These are the activations of a small network on made-up records, seen along a few directions, one row for each record.
Each row is followed by the record's values for the fields D, Z, Y, E.
A field that a record lacks is written absent.
The largest differences between rows may come from other fields.
In the rows, zero is written as 100.
[91 77 124 88 125 113 106 102 76 89 113 104 92 89 117 82 95 92 107 84 93 114 136 99 90 106 98 95 104 130 75 94 94 134 127 77 135 50 90 104 94 100 113 116 140 63]  (D d1; Z z1; Y absent; E e1)
[126 96 91 112 122 112 157 136 124 77 93 92 88 99 95 136 102 103 108 116 99 100 78 87 104 68 128 102 106 122 72 96 61 102 78 98 74 101 81 94 114 96 94 83 102 117]  (D d2; Z z3; Y y2; E e1)
[89 121 116 118 132 84 103 108 124 113 91 100 99 96 112 50 54 118 87 91 93 98 108 112 103 108 96 113 83 81 119 108 83 92 90 95 104 100 100 92 90 127 104 69 110 104]  (D d1; Z z1; Y y1; E e2)
[121 92 126 126 63 83 107 88 103 97 101 101 91 105 116 93 97 92 107 104 103 82 106 87 128 98 90 102 126 102 81 98 77 62 102 86 80 102 113 78 95 113 127 72 99 90]  (D d2; Z z2; Y y3; E e2)
[73 99 52 83 112 134 80 85 63 95 90 103 98 84 106 135 115 66 79 99 80 141 81 111 79 112 76 116 97 123 104 103 101 116 103 88 111 139 71 116 101 76 89 104 73 131]  (D d2; Z z2; Y y2; E e2)
[117 94 102 102 75 81 91 96 104 102 116 94 123 86 83 88 98 98 113 100 98 91 121 61 106 129 93 76 114 116 95 112 106 116 98 87 88 115 99 88 100 91 110 60 68 80]  (D d1; Z z2; Y y3; E e2)
[139 97 64 76 75 79 110 90 110 98 89 66 126 115 89 68 111 101 77 89 102 92 115 113 99 85 92 93 163 124 103 74 122 87 103 95 98 86 107 83 81 124 107 124 116 87]  (D d1; Z z2; Y y3; E e1)
[81 112 127 143 51 94 110 136 118 113 108 127 108 125 76 93 117 104 91 116 93 94 114 78 125 62 106 108 75 101 72 126 89 82 138 133 119 98 95 100 111 126 86 111 121 64]  (D d2; Z z2; Y y2; E e1)
[103 103 82 102 110 106 72 77 107 111 75 83 111 101 106 130 96 101 105 138 142 114 65 104 54 95 104 102 96 79 96 118 113 131 120 100 97 107 91 100 76 81 108 121 101 127]  (D d1; Z z3; Y y2; E e1)
[90 100 117 133 67 78 104 128 76 87 115 137 74 106 122 93 120 93 160 78 134 123 111 120 67 108 135 102 80 93 101 95 98 64 120 124 79 103 120 109 50 102 123 98 111 101]  (D d2; Z z1; Y y3; E e1)
[123 118 117 115 150 78 107 142 117 104 120 96 105 102 76 96 99 99 91 146 81 102 106 74 102 103 72 124 105 97 106 88 101 88 97 130 71 100 94 44 113 86 101 107 92 88]  (D d1; Z z1; Y y2; E e1)
[90 84 144 116 102 62 108 62 119 104 106 70 82 107 122 75 112 120 118 108 53 106 156 63 123 93 145 102 134 134 99 81 101 87 84 139 162 74 117 145 113 95 110 94 145 100]  (D d2; Z z3; Y absent; E e1)
[118 109 104 89 90 87 110 118 109 99 77 92 107 107 100 86 88 99 132 64 111 93 117 89 102 111 97 92 99 139 72 115 128 99 121 128 119 107 82 62 67 123 127 104 72 102]  (D d1; Z z2; Y y2; E e2)
[50 125 122 48 120 112 98 62 65 106 87 108 85 87 75 78 99 88 72 111 92 117 70 116 92 100 139 78 118 129 74 95 104 145 58 105 104 124 80 92 107 68 70 91 123 136]  (D d2; Z z3; Y y1; E e1)
[85 127 74 101 133 148 70 96 96 109 66 82 147 95 100 128 88 120 84 72 108 149 54 83 66 102 60 114 66 114 84 130 120 114 105 75 128 106 115 109 91 94 79 108 72 141]  (D d1; Z z3; Y y2; E e2)
[98 101 131 114 74 64 97 104 139 146 57 99 79 61 77 98 113 144 131 118 121 82 122 90 111 91 86 95 102 87 79 110 106 117 101 119 121 108 61 91 107 145 82 82 134 78]  (D d2; Z z2; Y y2; E e1)
[113 94 111 107 91 105 112 93 103 104 89 105 88 52 103 90 100 114 109 72 93 75 109 112 118 113 110 130 106 93 119 103 103 117 112 97 108 105 98 109 114 111 82 73 106 85]  (D d2; Z z2; Y y3; E e2)
[81 73 84 92 110 96 105 98 122 86 123 101 143 117 109 154 81 128 96 101 82 102 122 107 87 113 98 87 82 71 86 76 86 107 118 79 102 79 85 76 68 95 85 75 170 95]  (D d1; Z z1; Y absent; E e1)
[105 96 127 122 108 58 92 140 114 122 106 78 91 128 89 60 85 135 145 119 101 119 139 108 110 115 155 107 115 74 68 92 78 106 116 83 72 54 122 110 118 127 125 124 93 60]  (D d1; Z z1; Y y1; E e1)
[104 70 113 73 91 100 100 98 102 130 84 117 119 122 77 129 103 99 106 108 109 102 126 118 114 95 105 152 97 99 98 91 97 102 131 97 95 112 111 77 82 100 125 105 82 123]  (D d1; Z z2; Y y2; E e2)
[54 85 84 105 108 56 72 93 105 139 93 113 107 73 86 107 115 70 99 91 156 75 130 117 130 115 92 125 96 123 82 98 127 90 101 119 59 80 81 122 134 88 144 116 142 111]  (D d1; Z z2; Y y1; E e1)
[128 106 78 102 90 118 97 103 86 106 92 87 107 92 94 160 107 93 96 92 96 82 99 77 95 108 92 105 74 103 100 112 100 103 58 103 121 121 81 90 68 103 94 99 132 143]  (D d2; Z z2; Y y2; E e1)
[136 105 88 116 62 70 83 72 85 129 142 76 76 79 91 52 138 126 101 95 110 64 81 117 133 101 106 111 100 94 102 96 87 75 96 141 71 94 115 88 41 125 99 117 124 73]  (D d2; Z z2; Y y3; E e1)
[95 97 68 86 114 121 70 66 110 92 65 112 90 74 82 141 97 50 71 97 115 127 76 120 99 121 56 134 67 103 114 97 101 105 103 81 88 98 111 90 77 99 102 123 71 163]  (D d1; Z z2; Y y2; E e2)
[111 96 125 116 98 73 104 100 140 108 142 133 102 143 132 78 96 119 140 100 103 59 131 77 128 109 123 80 106 131 64 114 69 64 115 112 117 64 100 76 106 149 126 78 99 40]  (D d1; Z z2; Y y1; E e2)
[118 106 103 68 120 107 116 101 92 84 81 114 124 71 113 92 147 97 92 119 95 86 73 137 87 149 64 65 103 107 102 67 84 85 109 69 112 121 128 129 89 72 100 106 99 108]  (D d1; Z z2; Y y3; E e1)
[130 109 100 87 90 46 112 112 94 111 116 96 98 81 112 61 127 135 116 101 97 71 87 105 107 76 107 86 112 78 117 139 104 103 116 124 98 119 94 102 123 99 89 73 97 101]  (D d2; Z z2; Y y3; E e1)
[64 131 82 105 111 105 84 112 101 100 100 152 135 105 58 143 71 91 87 114 69 121 111 80 87 121 75 76 109 104 130 69 101 149 86 136 47 86 79 123 77 122 82 74 108 84]  (D d1; Z z1; Y y1; E e1)
[74 91 80 102 99 116 75 95 117 76 91 111 82 112 92 81 108 98 122 101 103 87 56 105 92 81 86 89 120 91 126 87 126 124 78 99 113 68 134 93 145 75 120 82 98 109]  (D d2; Z z3; Y y1; E e1)
[70 70 87 117 80 86 103 99 69 96 88 114 62 98 96 91 96 59 85 107 69 100 69 115 94 117 71 106 137 107 60 84 108 130 109 98 134 71 59 115 111 101 91 98 115 110]  (D d2; Z z2; Y y2; E e1)
[94 99 82 105 101 131 99 70 94 88 105 89 94 47 100 85 62 90 96 96 107 123 87 134 54 106 87 113 84 96 117 102 123 92 86 76 85 133 93 115 99 85 52 55 99 125]  (D d2; Z z1; Y y3; E e2)
[70 102 100 90 141 123 51 98 96 94 137 122 108 71 75 105 63 86 80 103 92 103 81 101 89 124 79 99 103 102 102 65 105 124 79 122 103 123 114 102 122 112 113 62 71 100]  (D d1; Z z1; Y y1; E e2)
[72 108 66 92 106 97 105 109 106 89 93 108 106 113 103 105 105 90 74 95 102 123 89 110 108 84 127 107 110 107 127 121 136 111 77 87 90 124 98 95 121 122 76 88 88 94]  (D d2; Z z3; Y y1; E e2)
[104 90 132 92 111 68 106 111 126 118 142 133 110 124 99 83 91 104 134 84 60 89 117 93 85 101 118 83 116 102 97 80 67 71 99 106 89 90 90 94 101 146 148 47 110 81]  (D d1; Z z1; Y y1; E e2)
[140 112 101 80 95 105 114 96 108 86 92 83 126 92 103 105 70 124 100 103 109 100 84 104 122 140 102 114 115 111 93 88 87 82 112 115 123 97 120 86 136 114 76 137 116 83]  (D d1; Z z2; Y y3; E e1)
[107 108 104 112 76 103 92 115 137 104 95 88 104 103 95 112 102 110 93 73 125 120 121 108 146 90 98 88 121 75 99 80 90 84 62 76 103 115 102 79 101 86 70 106 121 105]  (D d2; Z z3; Y y3; E e1)
[154 109 124 95 102 78 111 110 139 156 101 100 54 125 140 53 118 118 100 109 113 84 126 90 95 100 143 91 120 87 107 92 56 103 130 102 80 67 90 127 79 117 112 79 89 57]  (D d1; Z z2; Y absent; E e1)
[94 91 152 123 86 51 117 86 90 114 110 91 80 70 122 81 83 94 146 75 69 69 151 105 70 98 100 98 66 98 84 68 81 71 103 151 115 95 74 116 95 102 97 73 153 63]  (D d2; Z z1; Y absent; E e1)
[83 113 97 113 102 93 73 108 102 74 110 86 89 93 88 149 116 71 66 94 108 142 61 131 108 83 73 103 118 96 136 110 90 119 131 42 85 83 105 91 116 108 75 121 94 121]  (D d2; Z z3; Y y3; E e1)
[84 77 117 86 75 103 81 103 72 128 93 102 124 117 117 76 113 125 96 98 70 115 94 114 125 109 98 98 64 111 99 113 70 107 106 81 94 100 104 106 131 102 98 99 89 92]  (D d2; Z z2; Y y1; E e2)
[62 108 90 99 118 103 91 96 58 90 74 107 102 105 125 96 94 108 80 84 69 124 93 108 93 105 83 93 75 73 84 94 121 89 69 67 84 110 103 87 102 96 108 88 101 116]  (D d2; Z z1; Y y1; E e2)
[97 96 97 114 116 93 101 91 104 118 71 89 77 101 84 77 102 132 123 85 101 121 87 88 88 95 93 116 113 79 117 88 119 112 93 103 121 123 84 86 110 101 88 64 89 109]  (D d2; Z z3; Y y2; E e2)
[114 95 91 132 104 95 96 107 66 130 106 98 93 120 86 63 103 102 133 95 70 95 141 126 91 77 118 98 121 113 98 92 112 70 137 140 107 92 92 150 73 132 88 109 137 45]  (D d2; Z z1; Y absent; E e1)
[113 122 76 113 105 101 78 89 132 106 89 131 78 57 64 99 110 72 75 96 106 94 123 92 78 106 73 125 71 73 123 100 102 124 87 94 129 87 92 117 86 119 92 113 100 142]  (D d1; Z z2; Y y2; E e1)
[113 78 98 102 110 88 86 120 145 102 103 97 112 88 101 80 101 100 93 93 85 129 123 90 104 116 94 101 98 110 98 87 110 111 80 112 83 90 89 93 71 119 104 78 85 70]  (D d1; Z z1; Y y2; E e2)

Which values does each new row have?
[104 93 147 110 57 62 128 86 121 96 132 106 58 147 80 111 135 93 124 112 84 107 130 93 90 47 135 103 102 74 86 52 69 111 131 99 127 88 99 44 87 123 120 101 111 86]  (D d2; Z z3; Y y2; E e1)
[106 93 111 94 101 98 111 115 97 91 95 109 118 87 112 115 92 88 118 100 110 131 98 126 90 101 106 113 127 91 110 79 115 124 101 90 88 132 114 117 72 104 125 101 83 114]  (D d1; Z z1; Y y3; E e2)
[67 105 68 93 142 122 86 105 55 78 75 83 124 78 52 112 103 56 46 62 116 133 55 110 99 118 103 120 102 125 76 99 108 105 66 90 130 121 104 76 88 90 87 96 75 127]  (D d1; Z z3; Y y2; E e2)
[103 128 57 137 145 103 104 84 134 90 79 97 118 94 70 119 117 73 64 99 84 131 61 102 86 107 93 111 75 121 114 94 92 118 84 84 69 89 103 96 98 94 93 70 69 137]  (D d1; Z z3; Y y2; E e2)
[93 134 99 109 141 87 84 110 105 119 125 106 90 102 106 85 123 69 129 127 75 95 105 140 59 109 102 74 96 89 92 65 99 132 96 104 116 115 124 96 122 116 130 119 109 96]  (D d1; Z z1; Y y1; E e1)
[103 87 122 103 67 124 128 117 109 92 115 63 128 100 104 61 123 108 95 90 94 79 98 116 110 110 101 118 131 110 100 99 143 124 138 114 94 85 88 100 106 78 85 78 119 118]  (D d2; Z z2; Y y3; E e1)
[108 94 95 102 77 46 104 89 84 98 95 103 111 114 104 96 60 98 87 90 99 119 97 135 128 113 104 117 97 82 123 88 48 104 120 109 97 83 113 88 114 101 99 139 110 155]  (D d1; Z z2; Y y3; E e1)
[66 137 112 118 118 111 89 97 125 112 100 109 108 113 100 86 91 76 85 78 103 105 85 73 93 86 80 119 99 103 117 85 98 100 94 76 96 105 117 106 75 116 102 127 67 142]  (D d1; Z z3; Y y1; E e2)
[92 89 123 95 53 113 133 92 107 105 110 117 76 80 124 58 112 117 113 118 91 97 94 79 129 91 131 63 147 119 78 67 59 121 131 148 94 84 83 69 75 108 119 102 122 71]  (D d2; Z z2; Y y3; E e1)
[100 96 91 98 101 115 121 117 74 84 86 122 73 110 101 96 87 106 88 114 70 89 95 97 123 95 108 130 121 111 102 111 93 109 99 106 117 126 97 101 88 118 97 95 90 84]  (D d2; Z z2; Y y2; E e2)
[103 90 76 123 71 120 110 100 108 116 47 127 82 77 93 140 100 54 65 116 82 94 93 90 76 119 123 95 78 76 118 119 104 114 101 117 89 85 100 130 112 94 102 116 91 116]  (D d2; Z z2; Y y2; E e1)
[93 62 135 115 132 68 90 89 115 93 79 119 115 112 79 89 80 133 124 94 87 75 148 67 119 81 97 121 95 120 72 114 121 90 108 124 91 109 99 81 101 83 124 110 108 91]  (D d1; Z z1; Y y2; E e2)
[102 115 103 96 88 86 121 87 112 103 83 110 98 113 121 73 72 101 90 97 93 68 96 58 87 79 92 114 99 99 109 105 99 94 106 82 107 119 102 115 91 125 133 109 102 97]  (D d1; Z z2; Y y1; E e2)
[38 119 97 93 81 75 112 95 68 85 107 104 113 99 41 103 94 120 71 90 103 76 78 88 74 93 94 89 67 103 120 48 65 111 62 97 45 129 79 84 90 77 60 96 96 123]  (D d2; Z z3; Y y1; E e1)
[54 111 58 104 106 78 87 75 121 80 84 74 132 91 80 153 102 94 63 135 129 144 70 110 77 81 69 98 77 88 106 94 60 144 115 100 96 127 97 102 82 89 92 108 112 127]  (D d1; Z z3; Y y2; E e1)
[82 138 96 77 78 99 97 98 107 79 76 78 76 79 95 80 103 114 112 117 88 108 96 83 97 97 77 83 73 89 59 116 88 100 103 116 105 86 77 95 91 84 84 92 72 70]  (D d2; Z z2; Y y2; E e1)
[113 114 81 116 81 124 74 103 33 96 106 96 142 79 75 116 51 50 130 130 81 125 56 88 66 99 130 93 86 102 144 102 127 89 105 77 89 94 91 128 52 102 54 98 91 145]  (D d2; Z z1; Y y3; E e1)
[88 80 106 146 110 81 125 93 108 101 128 89 67 120 83 96 113 123 101 105 95 116 96 74 111 78 108 87 122 130 75 104 83 114 85 145 87 132 89 91 120 105 121 96 77 75]  (D d2; Z z3; Y y2; E e2)
[88 76 85 138 125 126 109 80 112 57 103 105 91 120 111 118 83 102 99 124 94 91 97 116 101 92 118 101 98 86 71 88 80 98 94 127 78 103 95 88 102 89 109 86 79 73]  (D d2; Z z1; Y y2; E e2)
[28 151 37 100 131 166 62 62 54 67 71 74 126 83 80 140 65 83 39 89 104 159 24 126 49 116 52 113 70 83 103 100 132 128 74 67 96 155 116 116 138 61 53 101 59 187]  (D d2; Z z3; Y y1; E e2)
[103 87 95 111 98 79 106 71 76 106 126 108 118 81 113 92 121 106 65 117 77 101 100 126 133 95 109 72 108 113 92 122 79 85 108 104 106 125 89 104 114 103 108 92 96 100]  (D d2; Z z2; Y y3; E e2)
[112 90 128 99 115 74 122 121 93 125 116 84 112 65 107 77 104 84 136 130 121 122 126 106 90 127 104 79 115 90 99 99 91 76 117 121 95 100 108 80 121 109 124 139 100 62]  (D d1; Z z1; Y y3; E e1)
